A small network was shown many inputs. Here are its activations along a few directions, one row for each input.
Each table varies a few parts of the input and shows all the possible inputs, shuffled.
Descriptions start from the smaller parts, as in this example, which fits no table here: one of 5 places around a ring, together with either a single point or one of 9 places around a ring or (one of 3 separate values, together with one of 4 places along a line).
Shared parts are said once, and a part with two or three values counts as separate values.
In the rows, zero is written as 128.

Other details of the inputs shift rows strongly along three fixed directions, in all tables alike. That doesn't count.

A family of inputs:
x1: [113 132 123 134 107 158 139 142 113 132 111 104]
x2: [144 112 118 124  92 121  93 159  91 115 154 168]
x3: [123 129 134 146 120 148 112 144 123 122 103 105]
x4: [115 141 137 125 140 128 122 126 143 118 100 124]
x5: [173 125 127 117 145  90  98 132 161 118 153 185]
x6: [118 143 141 152 146 124 120 126 140 115  97 118]
x7: [145 150 146 154 153 119 129 122 158 120 103 118]
x8: [146 140 127 146 151 119 135 106 156 141 129 132]
x9: [108 110 112  91 108 126 166 126  82 137 164 125]
x10: [178 120 119 111 145  86  99 125 161 130 166 188]
x11: [149 142 122 137 131 114  82 136 143 125 129 170]
x12: [103 122 143 138  95 160 134 163  87 101 104  96]
x13: [109 139 122 152 141 137 132 116 139 136 111 122]
x14: [129 148 141 158 118 141 132 154 109 129 111 112]
x15: [134 119 123  95 155 102 153  92 133 144 150 124]
x16: [115 153 130 148 151 124 125 121 153 124 103 132]
x17: [146 138 131 145 155 114 142 107 153 136 128 126]
x18: [132 107 115 107 156 111 136  84 160 138 132 128]
x19: [118 134 141 142 143 127 112 126 146 111  94 121]
x20: [141 147 133 151 137 139 112 122 151 132 103 121]
x21: [139 138 131 128 147 112  96 129 157 121 110 145]
x22: [123 133 136 153 143 131 138 119 138 115 109 110]
x23: [121 101 108  93 125 126 149  95 120 136 151 128]
x24: [133 115 128 114 155 105 145  95 136 137 137 119]
x25: [128 145 127 167 138 144 117 119 146 122 109 128]
x26: [141 101 120  89 165  96 159  65 147 148 155 121]
x27: [128 116 135 127 143 127 140 109 145 111 117 113]
x28: [112 115 115 107  89 159 159 131  86 132 140 108]
x29: [135 156 135 145 152 125 124 119 153 143 116 135]
x30: [ 98 131 138 127 138 135 127 125 163 168 126  87]
x31: [121 145 129 170 141 144 127 124 142 131 106 114]
x32: [114 149 140 131 120 141 142 152 109 121 115 121]
x33: [184 118 121 118 133  76  68 144 147 121 165 201]
x34: [163 106 138 109  87 109 116 173  89  97 163 161]
x35: [131 143 133 171 144 132 123 127 141 123 110 120]
x36: [109 128 133 148 115 156 124 146 118 112  97 103]
x37: [115 136 143 156 140 136 109 135 172 161 111  86]
x38: [151 117 125 122  86 128 122 156  83 121 162 155]
x39: [ 95  90 120  80 105 135 173 115  87 119 144 106]
x40: [153 141 136 127 139 113  97 145 152 119 124 154]
x41: [126  96 122  87 155  99 169  76 139 130 152 121]
x42: [123  83 113  77 122 131 172  94 109 137 159 100]
x43: [103 123 114 124 122 145 147 109 117 133 128 120]
x44: [120 100 124 102 105 138 167 126  76 134 156 101]
x45: [123 134 114 121 148 123 135  94 149 139 134 141]
x46: [105 141 133 159  94 172 125 157  87 119 104 105]
x47: [126 163 141 156 143 133 122 142 136 135 106 127]
x48: [104 153 118 145 136 150 118 118 145 135  97 126]
x49: [121 134 136 158 109 121  68 177 144 144 138 143]
x50: [120 117 140 145 147 126 109 123 173 156 125  92]
x51: [152  96 121  80 143 107 160  92 143 130 155 123]
x52: [149 142 127 135 109 128  92 159 119 125 138 167]
x53: [140 110 111 108  92 114 106 160  96 122 165 174]
x54: [127 148 121 134 136 141 122 120 147 136 118 139]
x55: [ 95 143 126 132  95 156 155 163  76 134 131 116]
x56: [120 119 129 114  95 144 161 142  77 138 145 108]
x57: [107 137 130 153  93 173 118 158  90 119 102 101]
x58: [135  99 135  94 149 111 173  86 127 123 143  94]
x59: [136 109 129 105 158 106 126  94 158 126 119 120]
x60: [136 108 120 101 145 111 141  84 136 137 148 132]
x61: [137 126 115 118  87 131 121 162  85 123 171 174]
x62: [155 127 119 123 112 106  94 146 113 122 162 186]
x63: [125 121 129 118 120 128 166 123 112 124 136 112]
x64: [135 130 141 149 142 134 104 132 150 111  95 109]
x65: [134 105 113  87 138 124 180  70 130 146 160 113]
x66: [113 130 121 144 111 161 129 131 114 124 115 112]
x67: [140 147 145 131 151 119 116 129 162 116 108 140]
x68: [106 153 127 148 118 146 122 148 110 136 110 125]
x69: [147 112 118  99 139  98 116 116 146 123 149 161]
x70: [110 120 124 129 124 136 124 131 126 119 109 121]
x71: [194 129 128 140  82  92  42 219  99 102 177 230]
x72: [ 88 136 115 129  96 155 147 149  83 137 131 120]
x73: [127 112 133 119 130 129 159 117 104 129 138  96]
x74: [137 143 127 125 137 128 126 116 139 138 132 144]
x75: [ 97 142 127 161 119 148 131 145 111 125 105 116]
x76: [120 147 138 133 140 135 131 130 149 120 106 131]
x77: [101 137 128 127 120 139 131 138 122 117 108 127]
x78: [107 135 137 135  90 167 131 172  89 115  99  93]
x79: [118 156 138 146 150 124 120 126 147 122  98 126]
x80: [127  93 125  84  89 130 169 140  79 113 162 123]
x81: [142 142 136 146 139 134 110 132 152 131 101 116]
x82: [129 154 136 142 154 121 133 122 157 126 112 136]
x83: [131 117 116  98 118 120 155 122 106 143 171 144]
x84: [127 107 134 131 134 108  99 129 161 151 146 122]
x85: [128 127 127 131 151 122 112 109 157 132 104 121]
Each input here is: one of 5 places around a ring, together with either a single point or (one of 2 separate values, together with one of 8 places around a ring).
Q: The inputs of x6 and x7 match in every part but the place on the ring of 5. If x13 is changed in the same way as x6 into x7, which row does it become?
A: x8
Q: The inputs of x32 and x58 match in every part but the place on the ring of 5. If x71 is changed in the same way as x32 into x58, which row does it become?
A: x3
Q: The inputs of x40 and x21 match in every part but the place on the ring of 5. If x10 is changed in the same way as x40 into x21, which row does it become?
A: x53
Q: Start at x48 and move only the place on the ring of 5, one step at a time. The first step leads to x54. Which rows follow, in order?
A: x28, x66, x23
Q: Start at x66 and move only the place on the ring of 8, one step at a time. The first step leads to x42. Which rows follow, in order?
A: x36, x27, x22, x35, x31, x25

A family of inputs:
x86: [162 136 120 157 113 116  59 170 121  95 123 186]
x87: [153 126 127 122 162 106 149  92 156 131 134 130]
x88: [181 113 120 130 125  98 109 129 115 116 167 177]
x89: [123 131 126 120 156 122 118  87 197 171 119 111]
x90: [173 129 140 175 113 105  71 182 131  99 143 177]
x91: [153 135 129 128 124 109  93 158 126 104 126 169]
x92: [ 95 165 149 202 164 174 123 113 177 129  41  68]
x93: [145 131 136 179  53 141  44 230  67  85 127 177]
x94: [181 114 136 142 153  86  75 120 173 106 144 174]
x95: [144  79 127  78  78 112 152 162  57 120 189 127]
x96: [165 119 114 114 103 106  72 169 126 137 174 207]
x97: [ 54 119 110  87  94 167 188 118  63 162 146  90]
x98: [ 59 164 152 184  65 209 135 222  51 118  61  59]
x99: [143  90 123  36 196  86 193  34 173 142 152 107]
x100: [ 69 115 122  70  88 169 218 117  47 135 134  69]
x101: [ 68 182 145 169 150 185 173 121 136 141  41  46]
x102: [109 142 143 159 148 147 119 122 164 117  79  97]
x103: [157 117 121  99 171  90 157  63 170 124 150 150]
x104: [157 114 120  85 177  87 169  53 171 132 151 140]
x105: [ 64 163 144 182 142 202 155 107 136 144  29  23]
x106: [ 60 142 116 139  85 178 148 163  67 152 126  91]
x107: [137  84 137  74  77 112 137 171  60 110 184 138]
x108: [137 108 127  82  81 117 158 160  51 113 181 158]
x109: [125 165 142 160 176 135 144  95 173 137  78  99]
x110: [149 117 124 112 148 106 122 109 154 108 137 154]
x111: [150 197 158 250 147 135  16 196 195  94  42 162]
x112: [103 128 124 128 166 112 120  87 188 165 114 104]
x113: [139  98 109  87  76 126 150 140  46 113 180 156]
x114: [118 133 126 149 158 115 108 111 172 160 129 116]
x115: [190 146 134 177 164  84  80 127 186 109 133 192]
x116: [176 143 125 168 123 102  73 157 135  94 140 208]
x117: [157 133 113 116 170 107 124  85 185 167 160 142]
x118: [136 155 152 169 151 125  84 143 169 112  83 124]
x119: [119  87 105  45 178  86 171  35 176 175 167 121]
x120: [ 87 167 132 166 156 172 129 104 184 176  74  62]
x121: [143  76 122  83  76 116 155 160  60 118 190 132]
x122: [126 113 109  86  66 136 134 159  64 148 194 163]
x123: [121 145 129 156  82 146  92 200  88  92 112 159]
x124: [ 49 114 118 103  79 199 223 122  40 135 111  40]
x125: [143  82 113  53 184  94 178  28 171 133 155 116]
Q: The inputs of x109 and x95 match in every part but one. If x117 is changed in the same way as x109 into x95, which row does it become?
A: x120
Q: Describe the family of inputs behind these rows.
A: one of 5 places around a ring, together with either one of 2 separate values or one of 6 places along a line
Q: Which other rows agree with x86 in the place on the ring of 5? List them by row number.
A: x91, x96, x99, x110, x119, x123, x125
